A small network was shown many inputs. Here are its activations along a few directions, one row for each input.
In each table, some parts of the input vary, and every possible input appears once, in random order.
A made-up example of a description, with smaller parts first: ring(5) and (point or ring(9) or (values(3) and line(4))).
Shared parts are said once, and a part with two or three values counts as separate values.
In the rows, 128 means zero.

Other details of the inputs shift rows strongly along three fixed directions, in all tables alike. That doesn't count.

Table:
R1: [116 138 178 124 101 112 107 157 120 126 104]
R2: [192 206  79 103  90  97 120  96 113 137 136]
R3: [161 144  90 136 205 140 152  60 112 155 151]
R4: [206 180 101  95 116  55  93  86 123 105 158]
R5: [130 107 126 152 185 137 134  81 108 132 166]
R6: [100 121 183 126  71 109 117 193 140 111  75]
R7: [142 170 220  87 168 187 100 157 162 135 157]
R8: [110 148 231  95 183 187 113 167 154 136 134]
R9: [190 183  93 119 118  57  89  95  95 123 157]
R10: [ 56  41 134 206 177 143 150 110  78 139 127]
R11: [148 177 193  79 183 193 119 166 174 154 137]
R12: [176 206  68  97 109  84 116  87 113 139 151]
R13: [106 146 193  68 175 196 132 198 172 127 128]
R14: [132  61  86 148  51  58 139 121 134  98  86]
R15: [ 97  62  95 171 205 146 159  95 109 134 126]
R16: [211 188  80  93  89 108 118  88 145 120 162]
R17: [138 115 125 157 166 153 145  87 123 131 156]
R18: [100  90 155 131  93 125 120 201 149 126 101]
R19: [ 91  78 133 169 206 141 158  74  88 133 129]
R20: [108 163 175  66 174 181 124 172 171 133 144]
R21: [160 145 113 152 174 148 143  58 112 138 158]
R22: [117 120 163 138  81 121 115 175 140 120 116]
R23: [ 61  50 114 177 191 187 190  90 102 137 104]
R24: [ 82  45  84 166  38  75 148 150 111  98  78]
R25: [123 101 183 115  75 110 109 160 154 101 114]
R26: [ 52  59 101 186 188 167 179 114  82 147 108]
R27: [183 212  72 100  81  83 111  85 117 139 142]
R28: [179 174  92 116 110  83 117 114 116 142 123]
R29: [142 160  75 131 144 129 123  96 112 148 173]
R30: [127 141 171 128  78 124 110 171 140 121 105]
R31: [114  83  69 138  30  41 127 150 111  89  75]
R32: [ 34  27  89 183 208 161 177  91  99 125 122]
R33: [200 207  84  82  81 102 110  77 150 124 156]
R34: [131 119 154 119  43 107 106 196 160 123  96]
R35: [ 99  95 163 109  83 153 137 177 164 105  89]
R36: [210 215  90 109 104  60 105  91 106 129 147]
R37: [181 172 116 118 126 103 128  77 124 122 133]
R38: [ 93 133 180  84 186 209 123 182 178 137 166]
R39: [ 98  35 105 171  53  89 159 114 126 103  56]
R40: [137 158  90 124 182 157 150  55 117 148 155]
R41: [107 155 220 122 177 197 103 173 134 154 148]
R42: [ 60  77  94 188 152 166 162  89  92 152 121]
R43: [156 150  94 162 164 151 137  78 102 169 149]
R44: [157 140 102 134 187 120 131  85 115 122 160]
R45: [193 156 106 110  98 107 117 104 151 131 143]
R46: [119 129 152 120 104  97 104 186 135 107 110]
R47: [161 156 111 131 188 126 142  70 111 133 154]
R48: [112 129 150 113  59 134 119 184 145 120  94]
R49: [126 122 140 109  95  99 103 197 146 120 100]
R50: [138 172 186 104 155 164  99 192 154 139 160]
R51: [110 152 184 101 154 216 116 206 160 152 155]
R52: [ 88  70 129 196 147 135 142  97  83 141 132]
R53: [124 148 185  67 153 194 116 205 188 123 152]
R54: [ 86 110 153 113  54 129 114 198 157 119 105]
R55: [150 166 116 145 193 122 123  75  80 153 161]
R56: [143 127 164  97  75  98 109 176 169  93 118]
R57: [109 106 113 171 162 147 153 103  97 160 110]
R58: [ 67  57  81 147  34  49 131 156 114  89  68]
R59: [132 130  82 142 162 156 145  63 121 142 169]
R60: [106  52  73 137  48  52 145 130 125  74  71]
Each input here is: values(2) and line(5) and ring(6).
Changing only the ring(6) part turns R36 into R50. The same change can be made to R26. Which row results? -> R24
Changing only the ring(6) part turns R43 into R57. The same change can be made to R33. Which row results? -> R40
Which other rows does R12 become when the values(2) part takes its other values? List them by row number. -> R20
Which other rows does R9 become when the line(5) part takes its other values? List them by row number. -> R31, R46, R49, R58
Which other rows does R24 become when the values(2) part takes its other values? List them by row number. -> R53

Table:
R61: [183 186  71  80  69  45 102 103 132 112 128]
R62: [152 162  94 147 143  96 130  89  99 141 143]
R63: [141 132 103 138 154  94 118  87 104 127 136]
R64: [130  92  57 172  74  45 127  73  85 111 126]
R65: [201 170 127  94  64  55 101 117 134  97 128]
R66: [110 107 125 164 114 127 135 120 103 147 112]
R67: [100 111 104 150 119 138 147 121 121 131 111]
R68: [ 74  53 142 149 126 131 148 198 143 124  76]
R69: [106  86  70 172 144 107 168  58  94 126 110]
R70: [ 33  14 145 172 141 169 168 144 113 105  91]
R71: [164 163 171 103  88 104 102 150 158 111 122]
R72: [ 84  67 171 151 112 115 145 150 135 111  96]
R73: [139 105 162 123  41  79 117 147 144 105  82]
R74: [121 100 123 138 104  93 112 122 120 111 129]
R75: [ 87 105 143 170 188 177 144 129 108 149 155]
R76: [176  97  52 152  60  56 128  95 126 103 114]
R77: [128  95 142 119 110 111 125 182 159 113  88]
R78: [144 137 126 129 193 185 126 154 145 155 171]
R79: [171 193 142  89 127 161 106 136 164 125 157]
R80: [150 117  79 127 125  86 137  58 121 114 142]
R81: [116 137 180 115 110 138 111 180 141 140 100]
R82: [100  75  74 155 142  98 153  73  99 117 109]
R83: [ 81  93 149 149  97 113 134 173 125 123 101]
R84: [120 137 116 121  94 111 131 138 137 119  93]
R85: [168 192 108 110 133 155 119 112 138 137 163]
R86: [131 136 149 104 126 132 135 133 157 119 132]
R87: [147 162 132  88 116 147 116 154 140 121 151]
R88: [ 95 119 164 105 117 157 133 175 148 142  94]
R89: [101 107 125 116 122 127 141 148 119 116  99]
R90: [156 189 125  76 134 142  93 139 157 132 175]
R91: [147 154 140 125  79 115 102 154 139 118 127]
R92: [134 149 168 119 129 143 110 157 151 124 147]
R93: [118 112 155 146 141 139 128 126 119 143 106]
R94: [146 173 136  90 113 155 117 148 150 157 137]
R95: [161 200 123 142 225 175 123  85 103 170 175]
R96: [127 136 170 121  94 111 110 167 146 109  91]
R97: [141 158 128  96 180 166 116 112 143 137 183]
R98: [120 107 128 130 125 161 137 112 131 140 130]
R99: [ 90 135 149 115 150 172 137 166 146 141 134]
R100: [152 134  88 167 134 125 130  68  87 156 151]
R101: [152 186 156  83 126 178 108 157 161 150 158]
R102: [ 61  78 209 137 204 183 131 168 147 130 135]
R103: [143 203 161  82 187 204 113 157 166 157 190]
R104: [136 151 127 135 194 146 133 111  92 146 151]
R105: [160 210 130  69 178 161 103 136 149 152 189]
R106: [129 121 126 139 119 124 123 133 105 122 137]
R107: [167 158 146 106  28  73  91 159 152  96 109]
R108: [ 87 109  86 175 214 170 170  75  95 152 138]
R109: [ 93  71 126 152 178 159 172  98 108 115 126]
R110: [148 142  59 141 151 121 151  68  87 139 155]
R111: [ 73  89 181 132 123 148 133 202 124 121 105]
R112: [146 155 148 108 138 149 132 121 158 123 136]
R113: [120 136 129 124 145 106 111 132 114 132 131]
R114: [142 132 119 145 188 135 137  86  88 138 144]
R115: [117 123 159 101 109 146 125 154 149 133  94]
R116: [147 150 104 120  97  77 100 125 116 122 138]
R117: [139 138 100 134 147 140 143  89 126 131 157]
R118: [146 111 102 121  54  74 124 178 146 112  97]
R119: [105 104 200 123 104 160 110 184 150 134 111]
R120: [101 106 142 127  95 119 138 149 144 105  79]
R121: [125 110 103 131 148 122 150  96 105 116 116]
R122: [154 125  98 136 131 127 146  59 117 139 132]
R123: [153 114  88 159 125  98 133  71  88 118 143]
R124: [122 124 154 125 101  98 119 154 136 113 102]
R125: [ 86 105 137 175 167 165 143 128 102 145 126]
R126: [157 101 105 141 141 112 143 109 138 124 129]
What is each input in this table made of? -> ring(6) and (point or (values(2) and line(5)))
Changing only the ring(6) part turns R87 into R110. The same change can be made to R85. Which row results? -> R67
Which other rows does R99 become when the values(2) part takes its other values? List them by row number. -> R83
Which other rows agree with R93 in the ring(6) part? List them by row number. -> R63, R69, R77, R82, R96, R114, R115, R120, R121, R124
